These are the activations of a small neural network, seen along a few directions. Each row is one input.
In each table, some parts of the input vary, and every possible input appears once, in random order.
Descriptions start from the smaller parts, as in this example, which fits no table here: values(2) and (point or ring(9) or (line(4) and ring(5))).
Shared parts are said once, and a part with two or three values counts as separate values.
In the rows, 128 means zero.

Table:
row 1: [115 114 132 141 141 142 163 117 112 116 126 136 139 116 152 119 161 123
 103]
row 2: [169 202 131 122  82 159 100 182  80 241 139  82 114 224  95 144  83 155
 193]
row 3: [185 176 123 100  64 158 136 189  80 241 164  87 117 217  79 158  73 152
 196]
row 4: [104 125 131 137 146 119  98 107 125 115 135 144 120 103 143 115 109 124
 123]
row 5: [127 108 133 139 130  98 163 125 149 104 111 127 150 132 141 133 158 118
 130]
row 6: [120 107 147 133 125 106 146 136 163 102 122 156 126 115 117 126 140 140
 130]
row 7: [110 130 123 135 147 137 121 117 106 110 124 120 139 119 148 133 169 115
 102]
row 8: [125 131 135 147 135 111 119 115 143  99 123 113 149 138 140 136 162 115
 119]
row 9: [140  89 115 115 132 129 123 143 152 100 130 150 115 108 116 123 111 129
 119]
row 10: [130  90 118 128 146 114 134 111 136 115 132 130 129 101 140 115  91 128
 127]
row 11: [127 139 144 140 125 110 106 126 151 100 109 146 117 122 112 123 150 122
 112]
row 12: [118 112 122 108 129 138 154 107 118 118 133 122 133  90 132 115 122 113
 120]
row 13: [ 95 142 127 121 138 139 125  93 111 121 140 129 131  92 143 123 136 119
 111]
row 14: [127 128 111 127 151 132 103 124 166 109 105 149 112 113 135 128 126 139
 108]
Changing only one part turns row 3 into row 2. The same change can be made to row 9. Which row results?
> row 14
Describe the family of inputs behind these rows.
> values(2) and (point or ring(6))
Which other rows does row 5 become when the values(2) part takes its other values? List them by row number.
> row 8

Table:
row 15: [151 154 128 112  66 145 129 143 114 170 181 100 135 162  82 138  94 166
 168]
row 16: [166 181  99 139 124 138 117 147 113 207 125 107 103 189 115 151 104 150
 137]
row 17: [ 87  92 130 134 158  82 164  92 128  41 133 133 172  82 178 125 208  85
  81]
row 18: [125 162 153 110 107 148 126 150 120 188 162 127 119 154  86 161 113 148
 182]
row 19: [ 88 108 111 117 186 118  93  85 154 100  98 148 124  86 170 112  82 109
 103]
row 20: [ 88  67  96 103 157 137 127  97 143  92 118 148 121  53 152 102  95 137
 103]
row 21: [128  56 121 124 158  92 140 114 181  47  84 165 106  45  98 104 117 121
 106]
row 22: [ 86  85  96 117 155 155 132  79 114  64 142 139 131  40 170 126 162 132
  73]
row 23: [117  67 152 174 166  77 151 111 176  18 106 159 164  83 138  98 183 101
  83]
row 24: [126  95 124 143 168  83 117  98 202  58  75 164  95  72 132  96 119 115
 112]
row 25: [165 143  97 116 117 145 133 163  96 196 137  99 111 168  92 162 106 155
 136]
row 26: [ 95 127 108 132 176 140 106  62 133  76 133 151 125  73 182 136 161  94
  78]
row 27: [ 83  78 135 142 154 136 153  78  86  69 136 135 156  70 188 108 156 103
  72]
row 28: [183 190 117 124 100 155 115 127 138 198 130  86 123 181 101 152  99 133
 154]
row 29: [ 84 131 107 131 145  92 121  71 155  41 118 151 141  82 174 142 211  91
  67]
row 30: [113  95 133 165 171  87 109  98 209  33 101 167 127  88 142 124 183  89
  74]
row 31: [119  72 134 140 150  98 123 118 194  21 117 183 139  78 112 133 180  99
  58]
row 32: [145 195 144 137  81 135  90 126 121 178 151  90 132 186  95 138  90 156
 169]
row 33: [175 161 122 100  74 164 137 145 113 185 138  77 135 161  79 142 102 153
 141]
row 34: [157 149 139 124 108 136 123 186  70 187 129 112 121 179 123 102 125 146
 152]
row 35: [129 156 134  97 103 176 124 184 117 177 131 129 106 160 103 147 120 136
 180]
row 36: [154 144 111 101 106 158 108 186  92 185 139 136 104 168 105 138 119 156
 143]
row 37: [101  56 121 130 169 105 147  98 124  93 118 156 142  80 188  98  93  97
 110]
row 38: [118 155 180 139  95 134 152 150  92 193 152 114 138 172 115 126 112 152
 182]
row 39: [125 197 136 124  91 163 107 165 125 186 113 129 104 173 125 116 116 148
 175]
row 40: [120 201 153 140 100 137 114 131 125 196 141 125 114 161 110 132 109 159
 182]
row 41: [ 88  89 105 110 151 103 138  91 147  32 137 151 145  66 147 169 211  81
  67]
row 42: [185 143 136 128  95 147 154 146 103 188 143  76 153 192 109 149  99 126
 162]
row 43: [125 157 151 129 108 154 154 186  96 180 127 111 133 167 127 103 117 146
 192]
row 44: [165 143 124 147 106 135 156 168  72 201 130  88 130 185 129 136 107 154
 141]
row 45: [153 180 120 128 128 147  66 167  99 190 109 119 103 184 109 145 118 144
 154]
row 46: [122  42 149 145 159  76 159 121 167  56  88 154 120  80 141  85 114 109
 107]
row 47: [159 154 158 124  92 123 138 142 107 179 184  93 151 203 109 126 100 133
 179]
Changing only one part turns row 19 into row 20. The same change can be made to row 40. Which row results?
> row 18
Describe the family of inputs behind these rows.
> values(3) and (ring(5) or ring(6))
Which other rows does row 22 become when the ring(5) part takes its other values? List them by row number.
> row 20, row 21, row 31, row 41
Which other rows agree with row 46 in the values(3) part? List them by row number.
> row 17, row 23, row 27, row 34, row 37, row 38, row 42, row 43, row 44, row 47

Table:
row 48: [ 68 154  87  93 154 151 119 105  45 200 104 108 141 145 165 147  95 102
 158]
row 49: [173 157 111 103 100 166 154 141  60 213 195  78 143 149 114  94  55 178
 154]
row 50: [118  54 147 155 121 103 162 105 140  39 125 122 158  86 140 134 252  81
  66]
row 51: [182 214 141 141  69 114 144 141 124 180 195  94 155 241  72 180 152 137
 168]
row 52: [ 99 207 108 140  87 106  97  78 180  69 119 122 182 111 132 162 181 114
 106]
row 53: [ 65  36 108 132 181 100 170  91  60  69 166 104 150  73 181 142 155 101
 108]
row 54: [103 110 175 123 147 122  90 111 218  97  75 184 115  79 141  68  60 128
 179]
row 55: [177 179 172 122  65 143 135 170  89 185 167 111 129 203  58 158 179 148
 152]
row 56: [188  16 104 134 168  70 175 145 214  55  71 185 100  71 103 111 125 121
  82]
row 57: [100 143 140  97 112 146 152 141  40 216 209  83 132 158 106 158  85 131
 183]
row 58: [ 91 137  93 116 138 148  98  48 119  97 136 110 138  46 161  86  87 169
  75]
row 59: [140 181 142  94  63 190 171 200  69 192 192 113 114 179  96 140 132 131
 171]
row 60: [ 51 155 122 110 105 178 109 100 130  81 132 139 106  75 141 133 157 121
  88]
row 61: [132  24 193 147 190  83 159 132 200  68  99 196 127  83 161  67  96  79
 157]
row 62: [103  50 138 129 153 126 190 117 107  70 170 162 124  79 168 126 214 102
  70]
row 63: [ 78 161 123 133  82 139  87  98 144  69 106 129 142  91 118 137 200 117
  99]
row 64: [154 160  99 129 148 157 113  79  72 196 103 107 113 132 177 103  70 157
 110]
row 65: [142 116 143 168 150  60 160 107 163  47 165 125 189 129 148 172 233  88
  76]
row 66: [150  75 107 109 129  83  53 135 238  59  95 174  75  88  91 126  92 161
  85]
row 67: [155 127 177 152 125 128 136 220 156 168 144 128 111 183  85  82  25 137
 241]
row 68: [ 99 170 124 118 116 186 118 148  76 172 107 116  93 162 161 146 149 114
 126]
row 69: [153 206 135 163 121 111 104 106 145 164  97  78 149 201 143 185 182 128
 123]
row 70: [192 122  92 149 154 117  93 176 179 166  41 156  67 162  97 135  74 172
 122]
row 71: [125 122 144 160 186 133  92 179 167 160  60 131 113 172 148  78  49 132
 196]
row 72: [ 28 131 101  91 158 129  97  67  96 112 155 139 147  54 148 141 121 123
 117]
row 73: [231 128 115 113  88 128 142 226 166 183 113 149  93 169  35 144  47 171
 176]
row 74: [145  58  93 128 158 131 176  75  87  83 154 119 165  69 173  83 112 108
  79]
row 75: [146 192 150 135 116 135  88 142 100 174  90 122 113 195 124 148 203 131
 118]
Changing only one part turns row 58 into row 74. The same change can be made to row 52. Which row results?
> row 65
Describe the family of inputs behind these rows.
> line(4) and (values(2) or line(5))
Which other rows does row 54 become when the values(2) part takes its other values? List them by row number.
> row 66

Table:
row 76: [134 139 153 144 166 113 133 130 122 115 127 139 139 151 140 164 221 103
 114]
row 77: [148 120 148  88  59 145 129 150 132 169 191  79 117 143  53 133 102 165
 171]
row 78: [120  66 131 104 122 137 156  77 146  44 149 119 129  54 130 117 135 139
  97]
row 79: [148 199 121 119 104 137  68 135 152 170 100 119  95 176  87 138  80 193
 172]
row 80: [166  98 135 120 139 147 126 198 110 166  89 148  72 159  94 115  64 163
 189]
row 81: [119 115  65 110 128 138 127 107 111  77 136 150 146  87 143 185 209 119
  65]
row 82: [125 114 212 147 121 114 202  92 184  93 132 144 144  81 122  94 150 111
 131]
row 83: [127  47 133 173 162  65 153 183 196  72  89 168 139 154 147 110 141 109
 134]
row 84: [114 167 129 143 130 151 124 118  38 176 164  84 149 133 157 115  97  99
 132]
row 85: [125 149 140 185 125  62  84 105 212  97  99 145 116 137 132 125 164 122
 115]
row 86: [159 181 121 163 117  87  98 102 153 166  95  96 124 163 108 123 102 159
  98]
row 87: [163 102 109 138 135 127 134 184 130 123  90 142 111 153 139 108  75  70
 148]
row 88: [ 76 129 166 153 160 127 139 107  90 112 138 116 152 130 186 101 155 107
 151]
row 89: [ 97 130  84 122 173 114  75  68 194  91 105 147 114  75 126 134 113 162
  64]
row 90: [ 46 114 106 107 135 139 142  71  70  98 129 132 132  63 205 116 123 108
 112]
row 91: [169 147  96 114 117 145 132 129  95 175 149 117 176 194 121 179 176 108
 104]
row 92: [142 158 179 135  75 157 179 141 115 117 163 101 146 129 106  93 111 114
 131]
row 93: [172 156  98  96 105 154 116 158 113 204 166 139 139 183 100 199 160 148
 148]
row 94: [ 95 169 144  98  99 161  99 160  40 219 178  94 126 146 122 122  77 153
 173]
row 95: [116  60  87 101 188 139 142 144 155  75  72 183  92  51 144  90 106 107
 110]
Changing only one part turns row 85 into row 86. The same change can be made to row 82. Which row results?
> row 92
Describe the family of inputs behind these rows.
> line(4) and values(5)
A walk changes only the line(4) part. It starts at row 90 and steps to row 88. List the rest of the walk in order.
> row 84, row 94
